These are the activations of a small neural network, seen along a few directions. Each row is one input.
In each table, some parts of the input vary, and every possible input appears once, in random order.
A made-up example of a description, with smaller parts first: one of 3 separate values, together with either a single point or one of 9 places around a ring or (one of 5 places around a ring, together with one of 6 places along a line).
Shared parts are said once, and a part with two or three values counts as separate values.
In the rows, 100 means zero.

Other details of the inputs shift rows strongly along two fixed directions, in all tables alike. That doesn't count.

A family of inputs:
row 1: 119 98 88 91 73 85 102 117 95 108 70 100 111 103
row 2: 81 95 98 91 95 91 115 73 115 93 104 70 75 104
row 3: 131 125 107 137 102 110 94 138 45 87 90 178 171 90
row 4: 142 97 103 120 85 107 102 129 92 115 102 119 126 98
row 5: 85 115 110 116 144 126 84 101 86 91 119 152 114 91
row 6: 160 107 107 134 79 110 102 146 78 116 97 139 136 98
row 7: 113 105 95 80 92 85 94 111 121 116 91 62 69 109
row 8: 124 98 96 84 89 86 99 117 121 124 98 78 90 101
row 9: 59 104 107 85 141 108 83 77 103 84 119 76 77 93
row 10: 131 90 95 101 70 91 115 106 110 111 88 95 108 104
row 11: 146 115 106 113 96 101 95 141 90 116 97 126 124 94
row 12: 67 94 90 76 97 83 102 79 112 96 93 73 90 99
row 13: 71 103 117 122 141 129 85 84 71 71 128 119 113 89
row 14: 59 97 114 109 136 121 89 73 91 79 132 97 99 90
row 15: 117 86 93 97 79 102 106 110 123 124 91 95 74 115
row 16: 70 109 115 119 135 120 89 84 79 75 129 108 101 95
row 17: 103 82 89 86 72 93 117 89 130 112 82 87 68 116
row 18: 117 108 90 101 77 83 109 118 94 109 82 110 118 100
row 19: 59 97 111 106 130 115 98 62 84 64 116 102 99 93
row 20: 57 97 112 105 129 115 100 61 90 69 122 104 105 90
row 21: 106 96 85 86 76 77 110 106 111 113 83 88 107 101
row 22: 110 93 94 89 73 84 113 92 114 104 85 67 74 114
row 23: 112 95 95 74 91 89 94 108 125 121 94 64 78 104
row 24: 61 94 83 77 96 87 105 78 122 100 90 91 74 107
Description of these inputs: one of 4 places along a line, together with either a single point or one of 5 places around a ring.
- Changing only the place on the line of 4 turns row 2 into row 18. The same change can be made to row 19. Which row results? => row 1
- List by row number the other rows that have the place on the line of 4 in common with row 11. => row 5, row 7, row 8, row 9, row 23
- Start at row 4 and move only the place on the ring of 5, one step at a time. The first step leads to row 6. Which rows follow, in order? => row 16, row 13, row 14

A family of inputs:
row 25: 88 86 91 76 98 88 96 92 120 105 98 41 60 108
row 26: 107 111 101 123 100 105 107 100 75 86 92 129 123 95
row 27: 102 115 117 112 132 124 78 110 80 97 115 122 106 96
row 28: 109 97 97 96 94 92 104 103 109 108 95 72 70 103
row 29: 60 93 89 85 104 90 101 70 106 83 97 61 83 103
row 30: 132 101 104 117 84 104 107 114 100 108 103 118 107 110
row 31: 91 94 110 110 115 121 100 93 88 90 108 135 126 88
row 32: 69 109 97 95 99 86 105 89 88 82 99 98 110 96
row 33: 92 95 98 77 106 97 86 102 134 122 104 64 63 106
row 34: 80 102 94 110 113 105 110 87 96 91 105 119 113 92
row 35: 80 98 105 95 103 92 104 79 111 91 118 60 82 106
row 36: 74 103 95 97 102 98 100 89 93 86 92 126 105 107
row 37: 91 101 112 106 103 109 108 84 90 85 102 105 101 92
row 38: 88 100 101 106 118 109 100 96 100 93 114 101 81 98
row 39: 126 99 104 115 91 102 108 114 104 114 108 117 116 103
row 40: 74 92 100 88 119 100 93 78 109 92 105 64 60 103
row 41: 93 101 107 110 109 101 101 90 100 96 124 97 107 97
row 42: 83 106 108 94 128 110 78 98 105 104 120 88 90 94
row 43: 88 95 101 103 120 113 92 95 100 92 109 102 82 102
row 44: 80 99 90 83 85 80 100 94 99 94 84 84 101 106
row 45: 109 116 113 110 120 114 88 121 85 103 117 108 111 93
row 46: 84 95 107 107 120 111 96 85 104 95 122 108 105 103
row 47: 130 107 93 125 85 107 112 119 82 100 85 145 127 101
row 48: 122 96 103 107 83 103 108 111 93 106 96 113 123 89
row 49: 99 105 100 128 119 120 98 106 72 87 101 160 148 91
row 50: 192 102 85 71 55 68 106 144 126 138 52 89 107 110
row 51: 79 86 102 86 101 102 99 78 108 95 104 82 95 93
row 52: 126 95 98 108 100 105 90 124 92 111 99 109 113 95
row 53: 105 99 113 113 103 116 96 104 74 83 101 122 134 90
row 54: 95 102 112 116 110 121 107 92 84 82 109 136 115 90
row 55: 106 123 121 123 133 125 84 115 72 94 121 134 116 89
row 56: 70 112 100 107 110 101 106 88 85 80 103 136 113 98
row 57: 151 101 82 54 64 56 116 113 148 131 65 48 71 109
row 58: 89 98 111 106 112 105 95 79 98 88 113 92 91 108
row 59: 168 85 88 94 39 87 122 138 122 142 65 100 106 105
row 60: 89 97 109 104 110 104 94 87 95 88 117 86 103 106
row 61: 95 97 108 109 110 112 96 88 100 91 115 112 97 110
row 62: 133 114 113 115 113 121 81 137 75 108 106 129 130 96
row 63: 93 106 104 88 110 97 89 103 118 115 115 70 77 95
row 64: 52 100 95 81 104 85 99 67 103 83 91 83 80 107
row 65: 91 101 102 101 113 100 98 100 97 93 112 77 89 95
row 66: 169 90 93 95 34 83 117 141 108 130 63 84 110 105
row 67: 83 98 93 106 107 109 102 85 94 85 94 118 101 105
row 68: 67 98 89 93 105 90 108 74 106 91 105 79 92 94
row 69: 78 107 98 105 109 98 93 98 76 86 100 135 136 92
row 70: 185 88 86 106 55 94 103 163 109 146 66 115 114 109
row 71: 109 106 96 113 94 101 101 120 80 102 86 158 146 98
row 72: 134 84 74 84 51 75 109 115 121 129 64 71 94 111
row 73: 99 113 115 114 130 126 77 111 89 95 117 130 103 97
row 74: 84 90 97 77 84 78 112 69 137 107 103 31 43 117
row 75: 83 98 95 100 102 98 102 79 95 86 88 94 93 104
row 76: 184 93 87 110 54 91 111 163 109 146 71 114 112 105
row 77: 108 117 113 114 119 118 86 117 94 102 116 123 99 96
row 78: 97 84 94 81 86 85 100 85 129 114 105 53 74 113
row 79: 115 94 107 111 94 119 101 105 88 93 94 136 117 99
row 80: 77 79 96 65 81 86 109 65 132 102 84 39 47 110
row 81: 71 113 103 104 106 93 104 85 82 80 97 119 109 97
row 82: 84 111 111 103 131 113 88 102 106 104 125 104 93 90
row 83: 101 110 99 121 103 104 105 105 72 82 99 121 133 91
row 84: 57 101 90 85 104 86 111 79 111 96 101 98 92 99
row 85: 50 102 90 81 104 80 106 73 107 90 105 81 91 95
row 86: 79 91 93 85 108 90 101 87 120 105 112 55 66 96
- Changing only one part turns row 51 into row 48. The same change can be made to row 78. Which row results? => row 41
- What is each input in this table made of? => one of 2 separate values, together with either a single point or (one of 5 places around a ring, together with one of 6 places along a line)
- Which other rows does row 45 become when the choice among 2 separate values takes its other values? List them by row number. => row 62
- Which other rows does row 74 become when the place on the line of 6 takes its other values? List them by row number. => row 26, row 28, row 37, row 55, row 81
- Start at row 84 and move only the place on the line of 6, one step at a time. The first step leads to row 34. Which rows follow, in order? => row 59, row 39, row 76, row 82

A family of inputs:
row 87: 125 93 105 107 90 103 96 113 98 107 99 84 100 101
row 88: 110 89 92 99 81 100 104 102 104 107 84 98 91 108
row 89: 96 125 111 117 141 119 77 119 68 90 116 159 143 83
row 90: 106 91 92 99 88 99 105 104 108 110 93 110 106 100
row 91: 90 113 109 131 116 114 102 101 64 79 113 158 156 85
row 92: 69 102 97 100 117 102 104 82 105 90 110 108 93 97
row 93: 104 102 102 120 99 106 105 103 75 90 101 138 149 90
row 94: 46 91 105 75 131 98 98 56 126 88 130 41 61 94
row 95: 130 93 96 104 79 104 105 115 97 107 79 115 104 106
row 96: 143 88 89 87 54 87 106 126 128 137 74 71 67 121
row 97: 153 90 91 80 55 77 111 125 133 140 83 56 77 110
row 98: 49 98 108 92 130 105 95 64 108 81 128 54 63 98
row 99: 121 106 104 127 96 116 100 122 73 96 93 150 128 98
row 100: 97 98 93 99 93 99 107 96 103 99 90 97 82 108
row 101: 151 88 90 84 54 85 107 124 130 136 71 69 66 121
row 102: 100 110 106 126 104 108 104 98 66 76 101 138 133 97
row 103: 42 88 104 84 129 107 91 57 119 86 122 62 54 105
row 104: 133 94 95 92 73 87 107 122 120 128 96 70 89 103
row 105: 67 99 101 102 104 98 106 75 90 78 104 94 98 100
row 106: 137 89 87 88 47 76 116 110 114 117 65 75 88 115
row 107: 119 127 111 121 129 113 80 133 63 94 112 147 154 79
row 108: 83 98 113 103 125 113 93 82 94 82 121 83 91 94
row 109: 116 120 120 140 134 124 92 120 62 86 128 155 152 81
row 110: 120 115 100 111 95 96 93 126 63 91 82 139 143 95
row 111: 109 112 116 125 126 122 91 111 80 94 120 155 133 90
row 112: 90 103 109 128 112 117 99 94 59 71 106 143 145 90
row 113: 124 84 79 77 52 76 117 115 138 136 73 70 71 114
row 114: 43 98 100 86 118 91 109 52 110 78 114 77 87 94
row 115: 128 99 98 108 83 104 106 114 94 105 81 119 103 104
row 116: 137 113 100 100 92 94 86 135 90 112 85 97 111 98
row 117: 148 83 87 79 55 82 108 125 140 142 76 72 78 117
row 118: 123 94 103 102 91 108 97 112 105 110 92 103 93 109
row 119: 103 109 119 120 124 119 92 99 77 84 119 113 112 91
row 120: 97 91 96 95 83 93 109 87 99 90 88 88 99 105
row 121: 121 103 105 108 97 101 99 110 96 103 103 87 94 103
row 122: 73 102 101 99 118 104 104 80 104 89 109 110 96 93
row 123: 84 96 106 100 119 106 96 88 103 97 122 81 99 90
row 124: 122 99 96 99 90 96 101 115 115 119 99 102 92 107
row 125: 110 96 95 95 90 97 101 110 119 119 102 95 87 105
row 126: 150 91 88 88 54 85 106 128 128 137 72 72 67 123
row 127: 97 119 103 110 114 98 93 115 67 86 98 146 152 85
row 128: 42 107 96 77 132 96 89 71 101 81 103 80 72 99
row 129: 52 94 104 92 132 109 93 68 113 90 128 88 81 95
row 130: 130 94 93 102 79 100 107 118 105 115 83 121 115 101
row 131: 16 96 94 75 125 84 110 35 122 73 121 53 64 99
row 132: 65 110 100 81 128 100 82 86 105 93 105 80 74 102
row 133: 123 94 94 102 74 91 112 109 99 105 85 112 126 100
row 134: 7 105 94 64 149 89 91 49 118 78 119 64 61 93
- What is each input in this table made of? => one of 2 separate values, together with one of 4 places along a line, together with either a single point or one of 5 places around a ring
- Changing only the place on the line of 4 turns row 118 into row 120. The same change can be made to row 124. Which row results? => row 131
- Start at row 129 and move only the place on the ring of 5, one step at a time. The first step leads to row 125. Which rows follow, in order? => row 124, row 111, row 117
